These are the activations of a small neural network, seen along a few directions. Each row is one input.
Each table varies a few parts of the input and shows all the possible inputs, shuffled.
A made-up example of a description, with smaller parts first: one of 3 separate values, together with either a single point or one of 9 places along a line or (one of 4 places along a line, together with one of 5 places around a ring).
Shared parts are said once, and a part with two or three values counts as separate values.

Rows:
x1: [0,2,-5,-7,10,-4,14,-20,20,18,-11,1,1,12,7,-2,5,6,-24,45]
x2: [-7,-21,-6,3,-4,-27,34,-13,-8,-6,11,21,-17,-8,-2,-10,8,4,-13,26]
x3: [-14,-25,10,1,-17,-22,26,-16,-10,-13,14,21,-37,-30,-18,-23,-2,0,17,1]
x4: [-6,17,-10,-6,-2,11,0,-1,22,8,-33,2,-7,-10,4,-4,-3,-1,4,24]
x5: [-8,34,-12,13,10,17,-15,23,12,6,-12,0,13,4,2,19,-3,-7,12,-4]
x6: [12,3,-4,-3,13,1,15,-4,2,11,-13,8,-7,5,16,-3,17,-1,-23,40]
x7: [-19,-30,10,-4,-20,-24,23,-17,0,-8,14,18,-33,-30,-17,-26,-9,2,15,3]
x8: [-14,30,-11,7,8,15,-18,22,22,10,-12,-4,17,4,2,17,-10,-5,10,-2]
x9: [1,4,-4,-5,11,0,13,-12,17,18,-10,4,1,8,9,-5,8,7,-23,46]
x10: [-20,-31,9,-6,-21,-28,24,-25,2,-9,12,14,-33,-26,-20,-22,-12,1,14,1]
x11: [0,21,-11,-1,0,14,3,0,12,4,-33,5,-10,-10,4,-2,4,-4,6,22]
x12: [6,17,-11,-4,0,12,2,8,7,1,-36,5,-14,-12,11,-2,6,-10,4,18]
x13: [-2,29,-12,10,10,16,-16,31,6,3,-15,0,9,2,9,19,-1,-13,10,-8]
x14: [-8,-30,10,-1,-18,-23,26,-8,-16,-16,11,21,-40,-32,-11,-23,0,-6,15,-3]
x15: [15,-32,11,-1,-4,16,-22,0,-10,-10,24,-31,41,24,-16,4,-24,31,17,-68]
x16: [-14,-26,-7,-3,-8,-34,32,-22,4,-2,10,15,-12,-4,-4,-9,-3,5,-16,26]
x17: [7,19,-10,-4,1,12,1,9,-2,-3,-36,6,-16,-12,12,4,10,-12,8,20]
x18: [-5,30,12,-1,6,11,-38,5,12,16,17,-18,24,13,3,4,2,-9,-14,-12]
x19: [14,6,-4,-3,13,1,14,-2,-6,7,-13,8,-9,5,17,3,21,-4,-19,42]
x20: [6,7,-4,0,13,3,16,-11,7,14,-10,7,-3,8,9,-3,15,5,-21,44]
x21: [-7,15,-12,-8,-3,7,1,-9,25,8,-35,-2,-6,-6,2,-1,-7,-3,3,22]
x22: [-6,29,11,-3,5,7,-37,-3,15,16,15,-21,24,17,1,8,-1,-10,-15,-14]
x23: [-6,-27,10,-2,-17,-23,25,-7,-24,-19,11,22,-42,-32,-9,-18,4,-9,18,-1]
x24: [6,30,12,1,8,12,-36,13,-3,9,13,-14,16,10,10,7,11,-17,-14,-18]
x25: [20,-28,11,4,-2,18,-19,2,-19,-15,24,-28,37,24,-17,7,-17,29,19,-69]
x26: [-1,-25,-6,1,-4,-29,33,-6,-14,-9,8,21,-21,-10,5,-10,10,-2,-15,22]
x27: [-12,-25,-5,-2,-6,-30,31,-14,2,-2,12,18,-13,-8,-2,-13,1,6,-15,28]
x28: [0,32,-11,10,10,16,-17,32,-2,-1,-15,1,7,2,10,24,2,-16,14,-6]
x29: [0,34,11,4,8,14,-35,6,2,12,16,-15,20,13,3,7,9,-11,-12,-14]
x30: [27,-33,11,1,-2,17,-20,9,-25,-18,21,-28,33,21,-10,7,-16,23,18,-74]
x31: [14,-34,10,-3,-5,12,-21,-7,-7,-11,22,-34,41,28,-19,7,-28,29,16,-70]
x32: [8,33,12,1,8,12,-36,15,-11,5,13,-14,14,10,11,12,15,-19,-10,-16]
x33: [-15,28,-12,6,6,11,-17,14,24,10,-14,-7,17,8,0,20,-14,-7,8,-4]
x34: [1,-22,-5,1,-4,-28,32,-4,-22,-13,9,22,-23,-10,6,-5,13,-5,-11,24]
x35: [28,-30,11,1,-2,17,-21,11,-33,-22,21,-27,31,22,-8,12,-12,21,21,-71]
Q: What is each input in this table made of?
A: one of 5 places along a line, together with either a single point or one of 6 places along a line
Q: Changing only the place on the line of 5 turns x22 into x18. The same change can be made to x16. Which row results?
A: x27
Q: Which other rows agree with x23 in the place on the line of 5? List them by row number.
A: x17, x19, x28, x32, x34, x35
Q: Change only the place on the line of 5 in x33. List by row number the other rows that result.
A: x5, x8, x13, x28

Rows:
x36: [-18,-16,-11,-21,-17,-32,47,-26,24,4,-22,28,-44,-41,9,-38,-2,-1,-18,65]
x37: [-33,-5,4,-13,-18,-37,38,-26,19,3,-20,40,-62,-52,3,-30,5,-29,-7,57]
x38: [18,23,-24,4,15,21,-16,31,7,3,-25,-14,33,21,23,17,4,-2,-20,-10]
x39: [-21,-16,2,-12,-11,-43,41,-24,28,6,-19,36,-63,-38,-1,-33,-1,-14,-9,61]
x40: [14,-51,-2,-12,-10,-11,4,-20,-20,-19,10,-22,25,28,-8,12,-19,26,5,-34]
x41: [-16,-3,-8,9,7,-28,52,0,-11,5,-2,51,-46,-23,6,-7,33,-19,-20,75]
x42: [15,37,21,-2,-2,19,-41,11,-25,-4,9,-11,-5,-5,12,-1,25,-24,2,-18]
x43: [-19,18,-11,14,0,-35,49,-4,-14,-9,0,52,-52,-30,13,-1,26,-17,-12,74]
x44: [2,-33,12,7,-13,8,12,2,-23,-25,11,4,-14,-21,-28,-9,-16,12,46,-55]
x45: [7,-47,6,-2,-7,-15,0,10,-19,-20,26,-9,10,9,-3,10,-23,12,18,-45]
x46: [-16,6,25,5,4,-6,-26,-5,3,11,55,-14,30,15,-15,3,-6,-3,-12,-37]
x47: [0,51,-20,11,4,9,-29,30,-3,-4,-19,-3,10,3,18,26,9,-32,-1,-17]
x48: [-2,38,-16,-2,13,41,-25,-4,41,22,-43,-26,36,28,0,24,-14,13,8,17]
x49: [15,27,-15,9,19,15,-18,30,7,7,-18,-10,18,19,23,25,0,-16,-8,-12]
x50: [12,-45,10,9,-9,8,15,1,-16,-20,12,0,-12,-11,-22,-11,-22,24,43,-52]
x51: [-3,-10,13,2,3,0,-22,-5,10,12,48,-22,46,27,-9,-8,-8,24,-27,-32]
x52: [16,-48,1,3,-15,13,18,2,-17,-22,4,-4,4,-9,-21,-19,-19,37,31,-50]
x53: [-7,-7,22,8,8,-5,-23,-6,10,15,56,-19,31,25,-9,0,-12,10,-15,-33]
x54: [-5,39,-18,2,12,42,-27,27,39,20,-35,-16,35,11,6,14,-14,13,9,7]
x55: [-6,-16,-11,11,13,-29,55,-1,-4,10,-1,46,-43,-12,11,-11,28,-6,-21,80]
x56: [-7,-24,1,1,-21,-20,-11,9,-29,-32,25,-4,3,-7,-8,10,-14,-5,24,-49]
x57: [-24,67,-14,9,3,30,-40,26,28,13,-29,-6,12,-7,0,23,-10,-16,28,-1]
x58: [0,-11,14,-3,5,0,-20,-36,11,16,41,-32,46,44,-15,3,-8,25,-29,-23]
x59: [11,-50,-4,-8,-12,-10,3,11,-20,-22,18,-13,26,11,-2,2,-19,25,6,-43]
x60: [30,13,26,-4,13,25,-30,11,-16,8,10,-17,3,10,17,-1,16,-8,-5,-13]
x61: [0,-16,-15,6,12,-28,59,-2,-3,3,-10,46,-24,-13,15,-17,26,11,-29,82]
x62: [-21,17,17,10,-6,-11,-34,-6,-1,4,55,-13,25,9,-14,0,-4,-7,-8,-38]
x63: [-19,55,-7,4,13,36,-32,27,31,19,-29,-7,18,-1,0,25,-12,-12,25,1]
x64: [2,-20,-18,0,11,-25,60,-31,-3,11,-16,31,-25,6,4,-11,31,7,-33,93]
x65: [6,39,-13,6,14,14,-21,31,0,3,-19,-5,16,8,18,29,7,-28,-5,-16]
x66: [37,8,18,-15,11,29,-28,-20,-16,9,-6,-31,18,27,10,2,19,7,-19,-1]
x67: [-3,-21,5,12,-22,3,3,0,-26,-32,11,5,-19,-26,-27,-12,-14,7,49,-56]
x68: [-14,-24,-11,-25,-19,-35,44,-51,28,11,-33,18,-47,-19,-12,-35,8,-5,-25,74]
x69: [20,-49,4,-1,-14,11,19,-28,-16,-18,-4,-13,4,7,-28,-9,-18,37,30,-41]
x70: [-9,42,-9,7,17,36,-29,26,39,23,-28,-12,20,10,6,22,-18,-1,22,5]
x71: [22,22,-22,-1,17,20,-15,-1,8,7,-33,-23,33,38,17,27,3,-2,-22,0]
x72: [20,25,28,-7,9,24,-33,12,-23,3,9,-13,1,-1,12,2,22,-20,-1,-17]
x73: [33,9,16,-10,9,30,-29,12,-16,5,2,-21,18,11,17,-8,19,7,-17,-11]
x74: [-2,-35,8,-4,-11,-16,-3,11,-26,-25,25,-5,9,-2,-8,13,-17,-1,20,-48]
x75: [-39,11,-7,-9,-27,-45,33,-23,16,-3,-16,31,-75,-50,-9,-31,10,-32,-3,58]
Q: Changing only one part turns x70 into x57. The same change can be made to x39. Which row results?
A: x75
Q: What is each input in this table made of?
A: one of 5 places along a line, together with either one of 2 separate values or one of 6 places along a line
Q: Change only the choice among 2 separate values in x39. List by row number the other rows that result.
A: x55
Q: Change only the place on the line of 6 in x57. List by row number the other rows that result.
A: x42, x47, x56, x62, x67
Q: A walk changes only the place on the line of 5. It starts at x42 and steps to x72. List the rest of the walk in order.
A: x60, x73, x66

Rows:
x76: [-19,-33,5,-4,-18,-34,38,-26,-1,-7,12,24,-38,-28,-14,-27,-2,2,2,23]
x77: [-17,14,-6,3,-3,-20,21,3,0,0,-8,29,-37,-27,7,-6,15,-24,-4,41]
x78: [2,-24,16,0,-11,5,-25,-2,-9,-12,32,-25,27,12,-20,1,-23,16,19,-69]
x79: [5,23,7,8,6,21,-41,28,-9,-3,14,-19,27,13,0,19,-4,-8,13,-50]
x80: [-12,-10,-13,-1,-12,-14,37,-3,2,-10,-28,29,-44,-34,-3,-13,0,-7,19,32]
x81: [10,39,-6,3,22,35,-40,15,20,21,-9,-30,51,38,10,27,-3,6,-13,-10]
x82: [23,-43,14,-1,-2,0,-8,-8,-26,-15,36,-24,33,28,-11,3,-11,27,0,-56]
x83: [-12,29,-20,-3,13,-8,21,-7,30,24,-32,19,-13,-2,20,1,16,-12,-31,79]
x84: [2,-54,3,-6,-9,-38,55,-30,-17,-9,17,26,-32,-13,-3,-27,10,14,-18,37]
x85: [9,-1,-1,4,-5,26,-26,21,-6,-14,-8,-20,21,5,-10,13,-20,9,35,-59]
x86: [-7,26,-7,-5,4,-8,15,-7,13,13,-24,19,-29,-16,16,-8,21,-20,-20,61]
x87: [15,35,7,1,13,34,-47,17,4,11,-2,-29,35,24,8,17,2,-3,-2,-29]
Q: Changing only one part turns x85 into x82. The same change can be made to x80. Which row results?
A: x84
Q: What is each input in this table made of?
A: one of 2 separate values, together with one of 6 places along a line
Q: Change only the choice among 2 separate values in x81. List by row number the other rows that result.
A: x83
Q: Change only the choice among 2 separate values in x87. List by row number the other rows that result.
A: x86

Rows:
x88: [19,50,6,9,31,40,-63,24,7,23,15,-40,68,54,15,35,7,0,-23,-31]
x89: [4,33,7,5,3,26,-55,15,5,4,11,-33,41,22,-4,17,-8,-4,4,-56]
x90: [6,24,8,0,3,27,-53,21,7,4,5,-33,38,19,1,16,-13,-4,9,-54]
x91: [28,40,1,3,29,48,-56,22,8,19,-5,-43,63,52,17,36,1,7,-12,-28]
x92: [-3,68,-13,5,31,13,-11,10,26,37,-22,7,9,17,30,16,32,-25,-46,71]
x93: [10,-42,19,-2,-12,3,-4,-15,-18,-16,28,-17,12,7,-23,-8,-18,25,22,-55]
x94: [23,-70,15,-10,-7,-18,16,-29,-31,-19,39,-17,22,25,-12,-6,-10,35,-8,-37]
x95: [-23,12,-7,1,-17,-16,21,17,-7,-16,-24,37,-57,-54,2,-8,6,-31,31,26]
x96: [-25,7,-19,5,-15,-11,31,17,5,-16,-39,37,-53,-50,-4,-4,-5,-20,40,26]
x97: [-28,18,-8,6,-16,-20,19,14,-7,-15,-16,37,-54,-50,-2,-4,7,-33,28,23]
x98: [-16,-25,-7,0,-10,-23,50,-24,12,1,-11,31,-41,-27,-10,-29,1,9,0,47]
x99: [20,-66,20,-9,-7,-22,11,-24,-32,-17,52,-15,22,22,-10,-11,-6,31,-16,-38]
x100: [-1,-49,2,-11,-6,-49,57,-35,-10,-1,16,30,-36,-11,7,-30,18,6,-38,62]
x101: [-15,8,-13,3,-15,-9,29,13,-5,-17,-39,36,-62,-51,0,-9,4,-26,36,25]
x102: [-1,-34,23,3,-9,-8,-11,-8,-16,-11,50,-14,15,9,-23,-5,-16,16,12,-58]
x103: [2,-6,11,5,-18,15,-27,29,-28,-30,10,-9,-1,-19,-16,5,-16,-5,51,-78]
x104: [-17,39,-24,0,4,6,8,4,37,17,-48,14,-16,-15,10,0,3,-16,-5,50]
x105: [-17,42,-11,-5,4,-2,-3,7,27,18,-31,14,-21,-18,17,0,11,-30,-13,50]
x106: [-23,-14,5,-1,-10,-35,36,-24,1,1,15,30,-41,-26,-7,-22,9,-7,-9,45]
x107: [6,-10,5,5,-18,19,-22,25,-27,-32,-3,-11,-2,-16,-18,10,-20,-1,59,-78]
x108: [0,-12,-2,10,-16,20,-17,30,-16,-29,-5,-8,4,-16,-20,9,-27,5,60,-78]
x109: [17,-61,19,-2,-4,-25,11,-24,-30,-14,59,-14,23,26,-12,-8,-5,27,-20,-41]
x110: [25,40,-6,8,29,52,-51,23,16,21,-9,-41,69,52,12,31,-3,16,-11,-29]
x111: [22,43,7,2,29,42,-62,28,7,22,8,-41,65,50,19,34,3,2,-18,-28]
x112: [3,-51,-3,-12,-7,-44,62,-42,-11,-5,4,27,-36,-9,4,-26,15,12,-31,64]
x113: [12,21,2,0,3,33,-47,16,8,2,-9,-35,36,21,-1,18,-15,1,15,-54]
x114: [5,20,-5,3,3,34,-44,19,17,4,-10,-33,44,22,-5,20,-23,8,18,-54]
x115: [-16,-20,6,-5,-12,-29,39,-23,0,0,6,30,-45,-31,-5,-30,10,-3,-7,47]
x116: [7,-39,24,-2,-12,-1,-9,-10,-20,-13,41,-15,13,4,-21,-13,-14,21,15,-56]
x117: [0,61,-12,-1,29,15,-10,13,26,35,-29,6,6,13,34,15,29,-23,-41,74]
x118: [-20,51,-11,1,3,-3,-4,1,24,17,-24,14,-17,-14,12,1,15,-30,-17,47]
x119: [1,59,-24,2,28,24,0,7,34,33,-46,5,12,15,26,15,22,-7,-33,75]
x120: [-3,-1,10,12,-15,10,-28,30,-26,-27,18,-8,0,-15,-18,10,-16,-9,48,-81]
x121: [-3,-53,-11,-7,-6,-43,67,-37,0,-1,1,30,-30,-8,1,-27,8,19,-30,64]
x122: [-14,-25,1,-6,-10,-28,43,-24,5,-1,-6,28,-46,-26,-5,-21,3,-2,1,48]
x123: [4,58,-17,-2,30,19,-5,9,28,33,-42,3,5,16,32,20,25,-19,-34,75]
x124: [20,-71,7,-3,-6,-15,21,-25,-21,-15,36,-14,27,25,-15,-9,-16,42,-8,-38]
x125: [-6,-42,1,-7,-7,-52,56,-40,-12,-2,24,29,-32,-8,3,-26,20,5,-41,61]
x126: [7,-44,11,4,-10,5,2,-11,-8,-12,25,-14,17,7,-26,-12,-23,33,22,-56]
x127: [-11,39,-17,-4,4,4,3,2,28,15,-45,12,-23,-15,15,2,8,-25,-7,50]
Q: Changing only one part turns x100 into x112. The same change can be made to x99. Which row results?
A: x94
Q: Changing only one part turns x108 into x107. The same change can be made to x126. Which row results?
A: x93
Q: What is each input in this table made of?
A: one of 2 separate values, together with one of 4 places along a line, together with one of 5 places along a line
Q: Change only the place on the line of 5 in x95. List by row number the other rows that result.
A: x100, x105, x115, x117
Q: Change only the choice among 2 separate values in x109. List by row number the other rows that result.
A: x125
Q: Change only the place on the line of 4 in x89. List by row number the other rows that result.
A: x90, x113, x114
